Each row below holds a small network's activations on one input, seen along a few directions.
Each table varies a few parts of the input and shows all the possible inputs, shuffled.
A made-up example of a description, with smaller parts first: values(3) and (point or line(11) or (line(4) and ring(8))).
Shared parts are said once, and a part with two or three values counts as separate values.
In the rows, zero is written as 100.

Other details of the inputs vary at random and push rows far along two fixed directions, the same in every table; ignore that.

Table:
x1: 132 72 116 101 104 102 84 103 114 123 129
x2: 52 119 82 93 81 97 86 87 70 77 84
x3: 88 85 112 102 101 134 71 102 115 115 104
x4: 64 125 84 96 103 81 92 92 82 81 86
x5: 90 83 116 108 99 101 55 92 99 115 112
x6: 67 125 74 97 97 82 93 97 80 83 86
x7: 134 116 85 82 93 83 186 98 96 84 95
x8: 61 128 85 96 100 88 86 96 79 75 84
x9: 164 89 109 93 108 82 165 98 117 114 114
x10: 120 82 124 99 128 132 90 126 135 112 117
x11: 129 116 77 81 99 103 194 95 111 97 80
x12: 61 121 84 92 85 90 84 80 73 85 86
x13: 122 75 126 126 99 110 72 108 114 121 105
x14: 97 83 102 131 88 102 64 103 99 121 92
x15: 118 83 125 103 117 113 79 124 115 97 124
Description of these inputs: values(3) and (point or line(4)).
Q: The inputs of x14 and x1 match in every part but the values(3) part. If x7 is changed in the same way as x14 into x1, which row does it become?
A: x2
Q: Which other rows does x8 become when the values(3) part takes its other values? List them by row number.
A: x12, x13
Q: Which other rows agree with x8 in the values(3) part? List them by row number.
A: x4, x6, x10, x15

Table:
x16: 67 106 89 111 93 104 78 95 93 102 81
x17: 141 62 135 125 105 109 75 116 123 130 120
x18: 125 64 127 124 96 113 65 96 118 139 109
x19: 142 106 92 67 109 80 161 99 105 91 124
x20: 119 69 121 121 100 114 76 109 116 126 111
x21: 135 71 128 95 118 110 82 114 122 119 139
x22: 66 114 97 106 97 92 66 99 82 80 92
x23: 91 110 90 104 101 105 97 105 101 97 85
x24: 65 107 90 114 84 110 80 96 88 95 78
x25: 65 112 93 103 91 97 68 98 79 84 93
x26: 65 105 85 109 89 104 85 92 88 101 79
x27: 73 108 95 105 94 91 66 97 84 94 98
x28: 135 67 132 99 113 117 73 119 121 111 137
x29: 88 101 105 108 105 89 67 102 93 96 105
x30: 65 110 95 95 103 98 68 96 89 92 100
x31: 135 105 96 80 108 100 165 102 113 97 105
x32: 105 130 75 77 100 90 166 94 96 82 83
x33: 85 127 66 93 98 85 127 92 89 89 77
x34: 71 102 89 116 86 103 79 94 90 103 83
x35: 132 74 136 98 130 106 79 115 128 114 135
x36: 104 127 78 61 101 85 159 90 87 73 105
x37: 154 72 126 107 107 108 120 113 125 115 118
x38: 72 103 100 122 83 102 71 99 84 98 77
x39: 68 102 95 118 83 110 75 98 87 99 79
x40: 59 112 99 95 101 107 64 98 88 84 97
x41: 109 129 70 77 102 81 171 90 96 89 86
x42: 134 111 106 65 125 89 157 102 112 82 120
x43: 153 72 124 105 100 112 113 96 124 130 117
x44: 104 122 75 77 94 93 170 89 92 84 85
x45: 73 100 93 120 85 96 76 93 88 102 80
Q: The inputs of x36 and x21 match in every part but one. If x25 is changed in the same way as x36 into x21, which row does it become?
A: x27
Q: What do these inputs look like to the network?
A: values(2) and (point or line(6) or line(8))
Q: Which other rows does x33 become when the values(2) part takes its other values? List them by row number.
A: x23
Q: Which other rows does x22 become when the values(2) part takes its other values? List them by row number.
A: x29
